Each row below holds a small network's activations on one input, seen along a few directions.
In each table, some parts of the input vary, and every possible input appears once, in random order.
A made-up example of a description, with smaller parts first: one of 4 places along a line, together with either a single point or one of 9 places along a line or (one of 2 separate values, together with one of 8 places around a ring).
Shared parts are said once, and a part with two or three values counts as separate values.

Table:
x1: [ 42  -2  10  -1 -10   2 -11 -48  17  10  10  15  42]
x2: [ -7  17 -27  34 -11   6  30  46  -1 -15 -28  14  -6]
x3: [-13  24 -21  -7  -8  13  26 -43 -23  16  22 -31  -2]
x4: [-41 -35  -2  18   8   7  -7  14 -13  27 -20  25 -30]
x5: [  4  21  42 -81  -2 -25 -51  33 -17 -25  46 -75  -7]
x6: [ 13  58 -18  14 -20   6  26 -24  -7  -4  11 -22  22]
x7: [-12 -45   0   9  29   4 -15   9   8  11 -12  50  -7]
x8: [-42 -18 -24  20  -7  -1  28  24 -26   2 -17   6 -24]
x9: [  4 -38   5  14   5  -7   3  16  34  -5 -22  50  14]
x10: [ 23 -11   8  -3  15  19 -24 -57   1  21  32   9  16]
x11: [-27 -19  56 -54  12 -20 -37  97 -16 -35  -7 -46 -25]
x12: [ 17   2 -18  29  -4 -13  24  26  32 -29 -37  28  -5]
x13: [ -8   4  -3  -4   3  22 -13 -51 -11  42  22 -15  -9]
x14: [ 46  42  -8  11 -10 -14  21 -42  21 -15   0  -8  22]
Q: The inputs of x13 and x4 match in every part but one. If x14 is changed in the same way as x13 into x4, which row does it become?
A: x12
Q: What do these inputs look like to the network?
A: one of 2 separate values, together with either a single point or one of 6 places around a ring

Table:
x15: [-21 -15  41 -27   9  -8 -19  77  -2 -11  -6 -24 -17]
x16: [-12  11 -38  57   1  14  25  -3  -2  14 -18  30 -12]
x17: [ 24 -17 -17  29 -11  -2  26 -58  31  16  -9  42  29]
x18: [ 37  10 -23  49   0   2  20 -31  30 -12 -18  43  22]
x19: [ 14  12 -25  35 -10  -7  22 -32  22   3 -44  21 -21]
x20: [-27 -26  15 -35   6 -14 -22  54 -18 -27   3 -24 -26]
x21: [-24 -15  28 -32  11 -16 -30  62 -13 -17  -1 -13 -20]
x22: [-19 -18  34 -29   5 -10 -28  72  -7 -11  -7 -19 -19]
x23: [-28 -23  20 -34   7 -14 -28  53 -13 -24  -1 -20 -20]
x24: [-22 -18 -30  34  -4  17  33 -41 -12  31 -19  32  -1]
x25: [ 37  40  29 -52   9   9 -45 -97 -10  34  76 -64  11]
x26: [ 31  73  -6 -33 -31   0  20 -20 -15 -19  36 -61  34]
x27: [  8 -15 -28  38   7  29  27 -34   8  24   9  58  41]
Q: What do these inputs look like to the network?
A: either one of 2 separate values or one of 5 places along a line or one of 6 places around a ring
Q: Which other rows belong to the same alternative as x25? List them by row number.
A: x26

Table:
x28: [ -4   9  13 -26   0  -6 -11  26  -9 -16  13 -32  -8]
x29: [ 14  12 -14  16  -3   7  11 -38   7  12   3  10  12]
x30: [ -7   2  19 -28   4  -7 -19  23  -7  -9  10 -26 -10]
x31: [-10  -5  20 -29   4  -7 -22  21  -6  -4  11 -21  -9]
x32: [ -9 -25 -29  51  -1   3  29   4  13   2 -39  56  -1]
x33: [ 11   0 -12  16   0  10   7 -39   3  17   5  18  12]
x34: [ -3   8  17 -25   1  -8 -16  24  -8 -14  10 -31 -10]
x35: [ 14   4 -12  17  -2   8  10 -39   8  15   6  15  14]
x36: [ 19  17 -14  16  -7   7  17 -38   7   9   1   6  14]
x37: [-32 -31   8   6   8  -8  -4  72  -3 -15 -32  16 -24]
x38: [-11 -11  22 -30   6  -5 -22  20 -10  -2   9 -18  -8]
x39: [ 17  20 -18  14  -9   7  18 -36   6   6   3   6  16]
Q: What do these inputs look like to the network?
A: one of 2 separate values, together with either a single point or one of 5 places along a line
Q: Which other rows agree with x32 in the choice among 2 separate values? List them by row number.
A: x29, x33, x35, x36, x39

Table:
x40: [-15 -51   1  25  27  -7 -24  -4  14  11 -26  34 -46]
x41: [-16 -38   6  21   9   0  -5  13  15  12 -41  54   2]
x42: [ 26  25 -10  -5 -17  -9  16 -44 -12  -5  -7 -15   6]
x43: [ 33  50 -24   2 -25  -7  12 -19   5  -2  -1 -11   2]
x44: [-62  10  26 -45   5 -21 -18  81 -35 -14   9 -66 -57]
x45: [  8  -9  60 -75   6 -21 -59  69  -6 -37  28 -46  12]
x46: [ 40  61  -7  21 -12   2  22 -11  18 -26  -9 -20  21]
x47: [  8 -12   9  -8  19  34 -13 -58 -11  46  43   7  22]
x48: [  4  -6  -1   1   4  14 -11 -56  -6  31  45  -5  16]
x49: [  9  15 -10  -8 -11  -2   5 -52  11  14  23 -13   9]
x50: [-12 -36  -8  33  -4   5  35  38  18  -2 -35  36   2]
x51: [-23  -9 -41  38  -2  11  40  42  -9 -27 -31  45  11]
Q: What do these inputs look like to the network?
A: either one of 2 separate values or one of 4 places along a line or one of 6 places along a line
Q: A walk changes only the place on the line of 6. It starts at x46 and steps to x43. List the rest of the walk in order.
A: x42, x49, x48, x47
